A small network was shown many inputs. Here are its activations along a few directions, one row for each input.
In each table, some parts of the input vary, and every possible input appears once, in random order.
Descriptions start from the smaller parts, as in this example, which fits no table here: one of 5 places around a ring, together with either a single point or (one of 2 separate values, together with one of 4 places along a line) or one of 11 places around a ring.
Shared parts are said once, and a part with two or three values counts as separate values.
(in the rows, 128 means zero)

Other details of the inputs shift rows strongly along two fixed directions, in all tables alike. That doesn't count.
These rows show it; all are for the same input, with only those details redrawn:
[154 134 122  96 193  82 140 164 158 135 197 168 121]
[166 175 129 220 103 163 143 125  91  86  86 123 205]
[109  79 114 142 178 115 133 180 201  68 202 162 156]
[151 133 122 108 187  91 140 162 157 126 190 165 131]
[129 117 120 196 134 149 137 152 153  63 140 137 190]
[127 113 120 197 134 150 137 154 156  59 142 136 191]
[107  74 114 143 179 117 133 181 207  64 204 162 157]
[109  78 114 150 173 121 132 178 200  62 197 158 162]

A family of inputs:
r1: [180 123  96  81 117 135 162  85  89 206  95 120  75]
r2: [200 188 133 116 143  88 173 152 103 177 139 142 115]
r3: [146 190 179 171  99 191 110  59  94  90  49  99 177]
r4: [196 179 141  97 178  84 134 126  73 181 147 146 151]
r5: [ 80 122 148  88 169  41  95  94 139 140 194 126  97]
r6: [148 158 112  68 141 113  98  85 103 178  78  92  48]
r7: [155 207 149 192 101 130 107 105  79  74  60  90 194]
r8: [ 74  67 127 190  73 136 164 128 119  93 156 105 158]
r9: [ 86 126 117  74 136  91 113 188 161 135 120 160  58]
r10: [101  84 140 110 173  71 120  98 118 169 207 141 136]
r11: [107  38  82 160  81 209 121 102 139 108 109  91 147]
r12: [ 38 114 137 184  87 131 130 126 132  81 127  68 132]
r13: [123  51  89 175 104 185 140  92 176 113  95 114 130]
r14: [150  73 101  71 188 122 104  69 138 190 142 142 106]
r15: [129  91 152 175 110 203 165 127 180  91 125 135 156]
r16: [188 158 165  68 142 151 135  98  92 209 142 142 129]
r17: [183 241 146  83 143  66 113 132  79 154 108  99 112]
r18: [185 143  98  90 165 129 124  53 107 211 104 144  82]
r19: [ 81 118 107 118 140 117 148 211 187  65 160 110 111]
r20: [100 185 154 199  65 119 103  69  63 109  75  56 166]
r21: [120 158 135 189  76 140  75 104  99  84  34 143 171]
r22: [145 206 154  70 131 152 165 125 109 170 100 115  71]
r23: [129 132 113 168 103 170  80  32 110 104  33  82 147]
r24: [143 111 150  79 192 142 142 122 181 145 186 178 104]
r25: [134 101 108  72 117 103 122 178 115 179 156 185  93]
r26: [145 114 115  69 153  96 146 193 130 146 211 139 114]
r27: [ 73  46  96  87 159 127  77 108 221  84 140  97  91]
r28: [155 202 176  71 140 136 123 116 101 156 102 110  78]
r29: [111 156 126  66 172  79 138 198 161 117 167 112  76]
r30: [120 159 104 169  75 196 122  69  91 123   6  52 114]
r31: [114 123 134 120 164  72 134  99 121 174 198 152 109]
r32: [121 171 132 181  61 141  80 124  97  91  28 119 159]
r33: [172 148 126  94 109 103 105 133  74 211 106 180 132]
r34: [175 223 177  60 144 123 117  88  96 172  99 109  92]
r35: [ 63 130 124  84 140  68 148 144 141 153 186 110  61]
r36: [111 142  88 163  74 196 137  85 111 119  25  66 111]
r37: [189 191 124 112 133  96 123 115  75 207  90 203 104]
r38: [ 84 163 154 203  64 126 109  98  68  98  83  59 143]
r39: [ 93  85 125  98 125  89 140 133 109 171 219 122 108]
r40: [ 54  82 150 101 151 177 132 163 222  60 158 110  99]
r41: [209 219 135 116 161  91 149 124  74 181 130 152 130]
r42: [ 58  67 118 108 129 101  80 203 196  70 138 160  88]
r43: [147 210 145 187  81 140 119 147  70  76  51  69 162]
r44: [109  95 133 116 145  68 160 124 149 172 205 142  93]
r45: [ 95  41 106 136 128 114 134 190 214 105 159 202 113]
r46: [202 182 161  73 121 147 187 112  75 200 116 143  93]
r47: [119  74 158 166 140 207 125 102 155  83 131 136 197]
r48: [ 76  65 134 197  82 143 114 104 112 111 161  96 200]
r49: [118  85 111 174  60 155 148 168 120  99  85 164 148]
r50: [125  95 147 154  85 222 147 130 126 102 130 112 168]
r51: [ 88  28 113 121 161 115  94 164 188 105 166 203 153]
r52: [193 176 136  86 146  90 131 143  75 194 156 132 148]
r53: [128  99 118 173  95 150 172 183 134  65 136 118 172]
r54: [177 115 103  72 138 134 108  65  92 227 114 120 107]
r55: [ 69 113 103 166  74 155 126 182 154  75  70 138 123]
Question: Changing only one part turns r36 into r55. The same change can be made to r27. Which row results?
Answer: r32
Question: Changing only one part turns r34 into r20. The same change can be made to r22. Which row results?
Answer: r35
Question: What is each input in this table made of?
Answer: one of 5 separate values, together with either one of 5 places along a line or one of 6 places around a ring
Question: Which other rows does r7 become when the place on the line of 5 takes its other values? List them by row number.
Answer: r17, r19, r29, r43
Question: Start at r31 and move only the place on the ring of 6, one step at a time. The first step leads to r10. Which rows follow, in order?
Answer: r48, r39, r8, r44

A family of inputs:
r56: [120 144 129 167 129 125 137 145 137  77 130 107 166]
r57: [201 207 145 148 126 140 114  65  54 157  66 120 161]
r58: [131  98 120 137 107 167 121 102 166  67  81  83 120]
r59: [148 104 115 189 104 149 139 147 119 109 122 130 199]
r60: [108  86  96 186  88 162 127 103 126 111 115 120 147]
r61: [ 96  83 110 127 131 101 110 162 174 107 143 152 118]
r62: [160 135 142  33 141 115 128 117 162 170 134 119  49]
r63: [116 115 124 164 150 130 148 149 168  77 169 127 142]
r64: [151 183 145 115 117 103 154 146  80 154 133 140 116]
r65: [113  94 133 153 109 157 119 124 139  91 124 157 158]
r66: [116 150 145  80 158  83 128 180 144 133 182 130 107]
r67: [136 122 109 109 134  96 138 112 114 192 145 135  69]
r68: [ 85 104 138 167 112 162 133 103 144 117 124 100 136]
r69: [188 190 131 173 100 118 159 130  68 174  97 131 128]
r70: [124 132 106  96 128  85 130 120 108 188 128 125  83]
r71: [110 120 114 175  84 137  95 149 120  91  84 125 148]
r72: [168 167 147  83 139 121 128  75  78 211 123 107 123]
r73: [132 128 145  76 167 103 113 122 162 153 174 169 107]
r74: [150 165 145 107 130 111 145 110  95 172 109 161 110]
r75: [ 76 106 121 159  81 155 124 121 105  90  93  96 143]
r76: [143 201 161 137 103 128 116 106  90 155  79 119 137]
r77: [162 128 127  63 198  77 134 142 158 145 204 149 129]
r78: [104  54 105  91 165  94 117 158 199 122 193 187 108]
r79: [134 110 128 167 130 160 114  79 106 112 107  84 162]
r80: [192 229 154 167 114 126 140  65  55 164  38 114 142]
r81: [133 116 116 104 146  88 131 136 148 161 145 174  94]
r82: [131  78 104 145  75 165 126 124 161  93  78 105 115]
r83: [118 157 121 147 117 129 119  83 103 126 102  88 123]
r84: [ 81 106 124 158 122 134  88 138 174  43 122 114 150]
r85: [162 147 138  76 156  91 159 151 102 173 177 166 111]
r86: [174 139 140  73 160  96 152 147 102 175 175 162 125]
r87: [ 90  75 118 139 112 158 131 110 137 115 148 130 135]
r88: [122 106 149 147 129 161 103 117 145 109 122 133 180]
r89: [ 72 113 132 150  97 150 106 122 133  97 112  80 143]
r90: [133  87 112 157 112 144 105 128 138 117 112 150 181]
r91: [135 110 105 187 103 144 140 149 130  99 139 142 170]
r92: [120 160 119 132 129 122 107 103  90 126 106  77 108]
r93: [147 182 155 216  80 171 159 115  90 104  81 101 186]
r94: [142 202 161 133 103 128 102 122  80 145  82 111 122]
r95: [148 178 143 103 158  88 109 117 113 148 115 130  97]
r96: [155 141 122  76 197  77 143 143 150 142 208 157  99]
r97: [106  57 121  94 107 163 126 143 184  87 137 126  85]
r98: [129 133 101 179 125 217 134 133 154  63  53 103 158]
r99: [131 131 127  89 177  92 134  94 128 168 150 116  77]
r100: [125 150 139  68 141  86 117 144 103 150 122 153 104]
r101: [159 129  99  85 128 104 127  92  98 203 135 135 118]
r102: [174 188 149 115 132 116 149 122  98 163 148 141 138]
r103: [121  93 132 104 192 102 106 131 177 110 178 157 107]
r104: [ 94 112 138 167  95 139 135 179 127  66 123 115 166]
r105: [142 138 111  70 180  96 125  89 126 176 177 127  82]
r106: [ 95 106 141 148 101 137 120 137 138  90 106 144 147]
r107: [ 72 100 134 145 112 143 115 121 154 108 136  94 127]
r108: [151 183 133  98 162  79 129 157 106 132 149 114 104]
r109: [117 106 135  76 157  95 147 118 121 184 156 139  73]
r110: [ 85  51 131 124 160 117 155 196 207  83 219 161 114]
r111: [106 140 147 183  97 152 135 153 135  82 126 109 173]
r112: [ 95 101 129 152 111 165 120  97 143 114 139 106 150]
r113: [150 137 154 163 114 156 135 133 115 116 126 112 200]
r114: [106  60  78 116 152 168 135 188 209  93 130 154 110]
r115: [171 158 136 135  99 158 133  75  32 186  79 107 146]
r116: [101 126  98 122 105 105 121 128 111 145 112 109 106]
r117: [133 173 132  91 114 106 139  98  63 194 111 121  85]
r118: [ 93  36 134 105 161 136 106 162 193  97 185 169 144]
r119: [119 141 155 193  95 170 124 109 127  99  82 119 164]
r120: [130 132 118  54 184 150 137 159 180 150 133 154  88]
r121: [106 102 108 158 114 114 137 178 160  96 156 137 145]
r122: [167 190 124 156  93 105 137 156  62 149  90 112 139]
r123: [100  77 105 104 155 182 137 175 185  90 125 162 109]
Question: Changing only one part turns r60 into r112. The same change can be made to r121. Which row results?
Answer: r111
Question: Changing only one part turns r108 into r122. The same change can be made to r58. Which row results?
Answer: r82
Question: What is each input in this table made of?
Answer: one of 4 places along a line, together with either one of 2 separate values or (one of 3 separate values, together with one of 5 places along a line)
Question: Start at r96 and move only the place on the line of 4, one step at a time. The first step leads to r102. Which rows follow, in order?
Answer: r85, r91
Question: Which other rows does r70 become when the place on the line of 4 takes its other values? List them by row number.
Answer: r83, r107, r117
Question: Which other rows does r67 become when the choice among 3 separate values takes its other values? List them by row number.
Answer: r69, r81
